A small network was shown many inputs. Here are its activations along a few directions, one row for each input.
In each table, some parts of the input vary, and every possible input appears once, in random order.
A made-up example of a description, with smaller parts first: values(3) and (point or line(9) or (ring(5) and line(6))).
Shared parts are said once, and a part with two or three values counts as separate values.
In the rows, zero is written as 128.

Other details of the inputs shift rows strongly along two fixed directions, in all tables alike. That doesn't count.

A family of inputs:
x1: [156 148 127  93 154 160 151 164 153 118 157 164 119 108 145]
x2: [124  61 172 157 133 146 144  70 128 150 169 114 144 178 200]
x3: [137 162  79 114 123 103 115 174 142 121 120 144 100 102  91]
x4: [146 163 103 102 124  98 114 180 151 128 101 142 106 122  90]
x5: [160 143 106 104 161 141 170 159 148 110 149 158 117 119 150]
x6: [138  79 170 172 121 119 128  75 134 124 197 126 150 142 177]
x7: [132 177 105  87 146 132 133 162 140 122  94 135 105 108  91]
x8: [ 90 138 124 158  96  71  80  80 100 129  87  75 132 129  74]
x9: [ 73 142 111 158  96  98  91  77  77 115  91  87 147 126  69]
x10: [162 141 111 100 174 138 161 157 151 114 147 157 118 123 147]
x11: [128 149  85 107 128 153 123 182 120 151  75 148  99 104 112]
x12: [ 89 137 142 147  76  84  72  99  89 123  90  89 140 125  73]
x13: [125  61 182 170 128 169 138  78 114 155 157 132 151 147 206]
x14: [ 73 142 124 143 101 103 103  77  66 110  84  80 142 114  75]
x15: [127  53 186 167 138 164 139  75 124 155 149 128 152 152 203]
x16: [ 72 120 137 157 101 121  84  80  74 153  37  74 127 134  91]
x17: [146 156 104  97 125 101 104 183 149 125 105 144 114 115  89]
x18: [ 88 139 137 152  71  78  92  94  98 125  79  84 134 132  73]
x19: [164 144 136 106 149 143 161 179 168 131 149 152 116 129 139]
x20: [135 174 108 103 119 128 138 186 142 125 100 130 108 112  89]
x21: [ 69 151 139 136  89 116 104  78  78 120  80  81 137 110  70]
x22: [142  73 172 169 130 113 130  71 143 128 190 122 154 147 175]
x23: [126 144  81  87 142 133 102 183 133 142  90 133 104 128 111]
x24: [163 141  98 115 169 133 150 156 163 120 155 163 124 135 142]
x25: [163 134 100 111 169 137 139 160 160 116 158 165 132 128 140]
x26: [155 122  99 102 145 154 155 174 156 144 143 156 103 144 168]
x27: [126  90 191 161 109 146 161  89 129 130 183 122 153 142 167]
x28: [129  85 162 170 136 138 136  67 122 116 192 130 167 151 175]
x29: [163 121 110 116 149 171 161 175 153 151 121 168 102 126 170]
x30: [134  80 182 164 102 120 147  85 136 128 187 136 149 148 171]
x31: [124 150  79  90 132 138 101 185 123 141  99 137 104 123 115]
x32: [150 119  97 100 143 157 149 177 148 145 152 163 107 135 165]
x33: [142 165  78 115 124  98 120 171 149 122 111 137 100 109  95]
x34: [133 169  88  92 150 128 119 170 117 107 109 140 116 100  98]
x35: [ 76 144 147 130 105 111  91  77  86 121  73  74 144 116  70]
x36: [161 134 112  96 175 141 151 161 149 111 150 158 125 116 146]
x37: [164 138 137 101 149 147 150 183 166 129 152 154 124 122 138]
x38: [130  91 197 158 116 147 146  92 127 129 184 119 159 144 171]
x39: [130  88 158 175 131 132 157  61 131 119 183 126 161 158 176]
x40: [ 74 153 140 138  91 111 109  75  85 119  71  74 135 118  73]
Description of these inputs: ring(5) and (values(2) or ring(6)).
Q: Changing only the ring(5) part turns x30 into x18. The same change can be made to x32. Which row results?
A: x26
Q: Which other rows agree with x22 in the ring(5) part? List them by row number.
A: x15, x17, x23, x25, x35, x36, x37

A family of inputs:
x41: [ 87 126 120 145 114 128 116  84  85 127  98  96 136 129 112]
x42: [159 151 104  89 145 133 126 203 163 141 110 154 101 122 118]
x43: [114  88 171 163 116 157 156  73 109 136 152 119 146 140 174]
x44: [121  75 166 172 103 138 138  83 121 148 154 122 141 151 177]
x45: [ 94 132 158 133 114 128 113  92  98 130  89  88 142 130 101]
x46: [123 197  67  69 152 123  99 195 123 120  51 129  99  94  55]
x47: [109  86 141 167 109 121 119  76 108 141 138 109 140 153 156]
x48: [ 79 134 106 147 102  92  67  94  81 132  67  80 135 133  75]
x49: [128  77 174 157 131 124 121  76 128 139 154 113 151 156 170]
x50: [106 156 146 148 103  76 120  79 110  84 143  96 154 115  73]
x51: [174 124 137  98 157 181 183 181 169 133 174 181 114 120 184]
x52: [181 110 132 108 145 162 166 191 180 146 177 184 108 131 187]
x53: [120 197  45  76 152 125 101 194 115 117  58 134 100  94  58]
x54: [197 138 125 118 149 105 166 171 201  98 227 185 126 123 152]
Q: Changing only one part turns x53 into x48. The same change can be made to x41. Which row results?
A: x47
Q: What is each input in this table made of?
A: values(2) and (point or ring(6))
Q: Change only the values(2) part in x46. List by row number the other rows that result.
A: x49

A family of inputs:
x55: [100  89 189 169 121 134 128  43 101 131 131  93 160 144 148]
x56: [ 98 138 103 133  99 103 100 121 104 131  95 104 121 131  94]
x57: [152 131 108 109 147 123 120 165 148 127 142 149 121 132 134]
x58: [101 124 120 156 103  95  89  97 106 135  96  97 130 131  97]
x59: [138 128 129 114 126 141 124 163 140 145 126 138 116 126 135]
x60: [137 128 122 120 120 144 131 159 135 142 122 147 114 118 137]
x61: [157 127 170 141 121 110 153 116 158  99 198 145 148 119 137]
x62: [124 169  81 100 146 115  98 157 122 116  91 130 120 106  79]
x63: [146 108 128 132 134 130 126 137 146 134 163 143 127 140 157]
x64: [ 90 126 139 139  88 124 101 110  92 142  89  97 128 127 104]
x65: [100  90 166 171 120 119 133  34  97 120 148  91 160 150 153]
x66: [ 99 148 111 130  95 116 101 136 101 142  64 108 112 113  83]
x67: [107 105 164 150 108 121 104  94 106 138 108 101 146 136 125]
x68: [147 132 107 119 157 134 147 137 139 117 144 150 123 119 142]
x69: [153 154 144 130 121  99 147 137 156  99 165 142 132 110 105]
x70: [ 99  87 167 172 120 123 123  39  92 118 151  97 165 140 151]
x71: [103  76 169 183 101 110 103  50 105 136 149  96 158 151 151]
x72: [115 184  58 105 127 112 112 170 116 119  74 126 103 108  68]
x73: [ 97 115 150 158 106 136 129  82  95 133 108 103 140 129 124]
x74: [134 133 136 108 148 150 134 141 133 128 130 136 129 124 136]
x75: [145 122 136 123 138 133 132 149 144 139 121 140 122 129 138]
x76: [143 137 109 119 158 126 131 134 140 119 133 142 127 123 127]
x77: [151 100 141 141 143 123 140 116 150 130 162 138 135 152 166]
x78: [136 133 130 118 146 150 148 136 131 126 123 140 121 116 138]
x79: [146 141 124 102 156 152 136 159 143 126 125 150 123 114 133]
x80: [152 133 104 113 146 119 115 164 147 126 132 150 121 125 127]
x81: [107 109 163 150 109 117 115  90 111 140 104  95 141 146 126]
x82: [140 128 132 108 135 135 131 159 144 139 121 135 120 135 133]
x83: [ 98 145 101 139 113 114 103 114  95 119  98 110 132 116  90]
x84: [ 97 155  98 116 123 109 106 119  97 116  88  99 126 119  81]
x85: [114 182  85  89 132 133 107 176 110 122  61 126 106  91  70]
x86: [136 145 112 105 136 158 144 169 132 130 126 149 115 116 132]
x87: [138 137 110 108 154 129 132 138 139 119 138 136 128 131 128]
x88: [133 126 131 127 132 157 146 139 127 131 134 144 128 119 144]
x89: [140 131 101 126 127 122 134 147 142 132 132 144 112 132 136]
x90: [140 119 126 121 151 141 144 124 131 117 163 142 135 129 156]
x91: [ 95 146 129 117 118 133 110 118  92 125  86 101 128 114  95]
x92: [138 108 131 138 139 146 150 118 132 122 176 146 139 137 167]
x93: [154  93 135 150 135 135 153 119 151 134 178 158 129 141 182]
x94: [154 134 102 117 148 116 123 162 151 128 128 150 117 127 126]
x95: [105 117 140 149 130 112 116  69 108 121 122  97 148 142 122]
x96: [138 141 114 105 137 158 155 165 138 131 129 148 114 123 137]
x97: [101  80 188 176  96 125 123  55 108 149 130  88 150 156 154]
x98: [102 145 114 123 129 111  94 109 101 118 101 103 137 124  90]
x99: [143 122 131 128 129 137 132 151 145 146 123 141 116 126 140]
x100: [142 109 146 124 128 145 142 143 148 147 146 137 123 141 159]
x101: [140 121 142 120 147 155 161 125 136 128 140 138 126 129 159]
x102: [138 130 138 116 150 147 146 130 140 130 127 134 127 131 142]
x103: [145 130 106 126 134 118 126 149 150 135 133 139 113 135 133]
x104: [141 121 133 124 127 141 125 154 142 144 127 141 120 123 140]
x105: [134 108 155 123 143 159 161 114 132 128 153 133 135 136 167]
x106: [153 139 160 127 121 109 150 132 157  99 192 142 141 119 126]
x107: [142  99 134 139 128 136 139 124 139 133 174 148 130 142 171]
x108: [ 99 147  93 134  99 100  85 130 100 129  82 111 119 115  81]
x109: [138 127 109 137 140 134 145 129 132 122 145 146 127 125 141]
x110: [ 94 156  91 125 111 111 106 125  97 120  88 103 125 122  80]
x111: [144  97 138 139 132 129 137 121 150 136 170 137 131 151 167]
x112: [146 159 139 115 118 100 146 146 157 100 166 136 131 117 102]
x113: [134 134 123 122 132 153 154 142 132 133 125 139 119 126 140]
x114: [106 136 114 128 114  96  92 120 111 128  94  99 130 138  90]
x115: [141 134 116 105 124 147 143 172 144 143 124 148 107 127 138]
x116: [157 142 156 133 123 104 161 126 163 101 183 141 137 124 127]
x117: [100 141 121 133  94 119 110 125 104 143  75 103 116 126  97]
x118: [142 142 124  96 154 151 144 159 146 128 126 143 119 125 133]
x119: [140 128 133 109 135 137 124 161 139 138 124 138 122 129 133]
Q: What is each input in this table made of?
A: ring(5) and (point or (values(2) and ring(6)))
Q: Changing only the ring(5) part turns x85 into x78. The same change can be made to x61. Which row results?
A: x69
Q: Changing only the ring(5) part turns x114 into x77. The same change can be made to x112. Which row results?
A: x116
Q: Change only the ring(6) part in x118. List by row number the other rows that result.
A: x82, x96, x100, x105, x115
Q: Change only the ring(5) part in x65. List by row number the other rows that result.
A: x68, x70, x84, x90
Q: Change only the values(2) part in x65. List by row number the other rows that result.
A: x101

A family of inputs:
x120: [153 150  89  99 180 155 137 164 136 112 136 172 128 111 130]
x121: [153 154 108  98 143 165 165 171 150 131 124 169  96 100 147]
x122: [103 163 144 164  81  29 105  71 111  70 134  78 151 120  43]
x123: [ 73 128 110 166  92  82  58  78  84 141  64  65 126 128  75]
x124: [139  69 221 173 137 181 185  51 134 131 191 136 163 158 224]
x125: [152 146  90 117 158 123 108 177 155 138 114 143 113 131 120]
x126: [146 137  96  85 166 119  96 172 144 126 121 148 119 128 122]
x127: [151 140  96 103 107 143 130 198 151 153 118 160  89 132 137]
x128: [141 150  90 114 149 133 154 151 127 120 110 146 105 106 126]
x129: [152 153  80 108 168 149 150 162 145 124 139 156 105 104 137]
x130: [104  84 169 183 108 100 107  57 101 139 109  87 157 162 138]
x131: [108 167  97 121 134 119 120 131  95 116  61 107 125 114  74]
x132: [ 71 123 121 161  77  88  73  83  89 153  53  74 124 127  69]
x133: [133 147 122 107 132 163 145 170 125 130 107 145 108  89 126]
x134: [150 152 104 100 162 162 161 170 155 127 119 162 118 116 126]
x135: [ 98  91 167 173 104 114 104  70 113 151 106  94 153 157 126]
x136: [ 89 132 151 152  84 108  79  95  94 149  56  83 133 139  88]
x137: [146 148  78 105 142 146 169 177 133 125 134 161 105 122 142]
x138: [114 147 136  92 117 125  88 170 117 147  69 103 118 117  84]
x139: [143  97 128 147 147 165 175 110 137 130 205 148 137 147 201]
x140: [132  32 183 195 104 128 157  53 126 147 199 121 155 186 224]
x141: [136 145 148 160 106  58 124  78 144  76 196 101 164 124  96]
x142: [143  74 136 164 127 137 138 113 147 146 192 137 131 166 198]
x143: [ 74 127 141 159  64  95  70  78  80 153  49  71 121 126  81]
x144: [ 84 111 164 148 134 127 112  37  84 117 121  64 161 146 121]
x145: [135  41 213 160 136 141 152  53 149 150 192 117 164 180 210]
x146: [141 103 187 114 151 175 175  99 143 126 166 137 140 143 190]
x147: [135 153 103 103 119 165 161 173 133 134 126 158 102 119 143]
x148: [ 64 144 160 147  94 135  95  90  64 127  47  70 149 109  69]
x149: [125 152 107 101 117 168 149 191 122 135 115 148 108 103 126]
x150: [149 131 107 103 108 151 126 213 143 155 121 156  98 120 132]
x151: [ 89 118 119 163  90  80  83  87  88 139  64  81 123 133  91]
x152: [110  52 188 184 110 166 184  40 119 141 205 124 164 167 216]
x153: [154 121 207 164 106  91 166  76 164  90 238 138 156 138 145]
x154: [163 134 108  88 165 120 135 183 162 134 122 148 108 138 139]
x155: [158 132 115 105 125 145 124 201 151 153 112 157  96 103 131]
x156: [ 75 102 181 146 116 133 126  35  89 126 110  71 161 147 120]
x157: [147  90 172 126 167 153 179  86 133 115 174 130 149 150 188]
x158: [140 148 143  76 157 174 151 177 138 123 119 140 120 106 131]
x159: [107 158  75 114 137 123 102 129  93 114  89 130 119  94  86]
x160: [104 133  90 130  90 112 101 152 121 153  87 117 107 137  96]
x161: [156  64 133 150 138 146 140 122 150 136 210 170 137 161 215]
x162: [147 132  77 112 147 117  99 170 142 131 121 162 105 112 128]
x163: [157 127 140 113 135 152 125 190 151 151 116 152 119 121 135]
x164: [117 146  88 121 137 104  70 149 116 129  79 129 127 123  86]
x165: [171 124 202 145 122 103 173 123 172  96 248 156 157 119 147]
x166: [ 99 163  96  90 151 124  93 123  88 106  82 108 133 111  72]
x167: [148 146  92 103 150 156 163 166 152 131 125 164 104 103 133]
x168: [160 142 128  80 146 142 131 187 165 146 118 150 104 132 140]
x169: [143 164  89 108 171 148 136 160 136 119 118 142 120 115 114]
x170: [128 152  66 103 143 145 131 166 116 117 134 161 116 113 125]
x171: [ 81 165 149 164  62  36  94  59 106  83 121  67 159 118  18]
x172: [153 136 106  95 170 125 115 172 161 136 133 137 113 138 134]
x173: [168 170 103 111 133  68 126 150 167  66 197 159 146  99  94]
Q: Changing only one part turns x145 into x172. The same change can be made to x171. Which row results?
A: x141
Q: Changing only one part turns x151 into x132. The same change can be made to x157. Which row results?
A: x156
Q: What is each input in this table made of?
A: line(6) and (point or (values(2) and line(4)))
Q: Change only the line(6) part in x120. List by row number the other rows that result.
A: x124, x131, x134, x148, x169
Q: Which other rows agree with x133 in the line(6) part? List them by row number.
A: x138, x148, x149, x150, x155, x158, x163, x165
Q: Start at x150 and move only the line(6) part, one step at a time. The first step leads to x127. Which rows follow, in order?
A: x160, x140, x142, x161
Q: Start at x146 and move only the line(4) part, one step at a time. The first step leads to x124. Which rows follow, in order?
A: x121, x147
